A small network was shown many inputs. Here are its activations along a few directions, one row for each input.
Each table varies a few parts of the input and shows all the possible inputs, shuffled.
A made-up example of a description, with smaller parts first: values(2) and (point or ring(11) or (ring(5) and line(6))).
Shared parts are said once, and a part with two or three values counts as separate values.

Other details of the inputs vary at random and push rows far along two fixed directions, the same in every table; ignore that.

Table:
r1: [ 22 -22 -18   1 -16 -21  -5  -4 -21  -1   2]
r2: [-10  -7 -27 -11  18  21 -15   2   1   9  -2]
r3: [ -3  -6   8  -7   0   7   7  14   2 -13   6]
r4: [ -6  -7   4  -3   0   1   8  16   5 -12   7]
r5: [ 26 -20  -9   2 -15 -11  -3 -22 -14  -2  -1]
r6: [-25  29  15  -7  10  19   5  28  21  -3   6]
r7: [-24   9   9   0  -7  15   5  18  32 -10  12]
r8: [-26   5  -1   2  23  35  -6  -8  16   5  -6]
r9: [ -6  12   5  -1  -1 -11   1  22   1   0   6]
r10: [ 19  -8  20   8 -28 -21  20 -14  -7 -14  -1]
r11: [  4  19  33   7 -17  -8  15  -6   9  -8   0]
r12: [ 12 -23 -43  -7  18   6 -21 -24 -21  19 -13]
r13: [  1  18   5   3 -10   3  -1  -4  11   5   2]
r14: [-12 -13 -29 -15  38  17 -12  -6 -17  17 -19]
r15: [  2  -6  -4   9  -2  20  -7 -14   9  -3   7]
r16: [ 23  -3   8  11 -12 -27   6 -18 -13   1  -4]
r17: [-35  14 -21  -3  31  23 -21  15  30  16   3]
r18: [ 34   6  29   5 -26 -27  21  -4 -23 -12   0]
r19: [ 23 -22   2   5  -3   4   2   0 -17 -17  12]
r20: [-32  23  -2  -4  19  26 -14  16  34   7   6]
r21: [ 22 -21 -25   1  18 -19 -14  -1 -25   8   1]
r22: [ 14 -24  -9  -1   4 -14   4  -9 -23  -2  -7]
r23: [-37  41  28   3  -6   5  11  15  34   3  -2]
r24: [ 24 -25 -35  -6  30 -10 -24  -8 -34  15  -6]
r25: [ -8   2 -22   4  16   3 -19  -9  11  18  -2]
r26: [-39  12 -11 -13  30  33  -6  -1  16  15 -17]
r27: [  2 -22 -26  -7  16 -11  -7  -6 -28  12 -15]
r28: [-12  -7 -29  -5  42   4 -19  -3  -9  23 -13]
r29: [-21  10  13  -4  -7  20   4  16  29 -12  10]
r30: [  5   1  34   8 -15   8  20   2   2 -23   9]
r31: [ 24  -8  18  -3 -25 -12  20   9 -17 -21   8]
r32: [-33  23  30  -3  -4  21  17   6  32  -9  -4]
r33: [-4 -9  3 -7 10  5  5 -2 -7 -3 -8]
r34: [  0  25  49   5 -22  -9  24  12  12 -19   6]
r35: [ 22   8  13  13 -36 -31   6  -6  -3  -2   7]
r36: [-15 -12 -40  -5  20   8 -23  -9  -2  23 -12]
r37: [ 24   1  -4   2 -13 -11  -3  -2 -11   0   7]
r38: [ 22  -5  22   7 -39 -31  22 -11 -16 -13  -3]
r39: [-11 -11 -25  -1  12   9 -13 -11   9  11  -4]
r40: [-29  29  20  -1   3   0   7  21  17   2  -2]
r41: [-28  36  26   4  -9  18   4   9  43  -3   8]
r42: [ 28 -32 -28   5   7   8 -19 -17 -21  -1   9]
r43: [ 23   5  11  10 -33 -31   5   6  -6  -7  12]
r44: [ 13  -2 -17  -2  16  -5 -10 -21 -22  20 -16]
r45: [ 25 -12  18   2 -35 -30  20  12 -20 -21  10]
Description of these inputs: ring(5) and (point or (values(2) and line(4))).
Changing only the ring(5) part turns r14 into r31. The same change can be made to r30. Which row results? -> r19
Change only the values(2) part in r10. List by row number the other rows that result. -> r16
Change only the line(4) part in r3. List by row number the other rows that result. -> r4, r31, r45
Change only the line(4) part in r27. List by row number the other rows that result. -> r14, r22, r33

Table:
r46: [ 13 -18 -19   4  31 -19 -14 -13 -32  19 -15]
r47: [-24   4 -17  -9  10  11  -3  24   6   5   0]
r48: [-14  26  19   7 -38 -19  12  -7  23   2  -4]
r49: [-22  19 -22  -6  43  16 -23  19   3  24  -6]
r50: [ 17  -7  17   5 -25 -16   8   9   6 -20  22]
r51: [ 34 -21   5  -5 -31 -32  15  -2 -40 -10  -4]
r52: [-23  -5 -23 -12  31  46 -19  -3   7   8  -4]
r53: [ 23   7  20   3  -3 -24  17  -5 -24  -3  -8]
r54: [ 23   0  13   2 -28 -11   9  16   1 -19  19]
r55: [ -6  -3  23   9 -11  19  12  -2  19 -23   8]
r56: [ 37 -16 -13   7   9 -36 -11 -10 -37   9   2]
r57: [-27  20 -16 -13  45  17 -18  13  -2  24 -16]
r58: [-18  24  54   2 -25  30  34   8  36 -33  12]
r59: [ -3  -8  12   2  -4  -1   7   4   8 -12   4]
r60: [ 29 -30 -56  11  15   2 -36 -58 -23  35 -12]
r61: [ -4  43  23  14 -18 -20   3  -9  20  15  -8]
r62: [-18  -6 -30  -4  29  45 -24   4  13   7   7]
r63: [  0 -10  21   4 -23 -19  22   6  -5 -17   0]
r64: [ 52 -32  -2  -1 -15 -32  12 -21 -40 -12  -5]
r65: [-10   1  12   6  -7  26   1   6  26 -19  20]
r66: [-34  19  30 -10  -7  12  28  20  22 -12  -4]
r67: [-46   6  -8  -8  17  18  -4  27  24   4   2]
r68: [ -9 -11 -32 -19  31  17 -20   4  -8  15  -8]
r69: [ 29  -2 -10  11 -25 -29  -9 -30  -4  13  -3]
What is each input in this table made of? -> line(4) and (point or ring(5))
Changing only the line(4) part turns r66 into r53. The same change can be made to r47. Which row results? -> r49
List by row number the other rows that have the line(4) part in common with r68. -> r50, r54, r59, r64, r69
Start at r62 and move only the ring(5) part, one step at a time. The first step leads to r52. Which rows follow, in order? -> r58, r55, r65
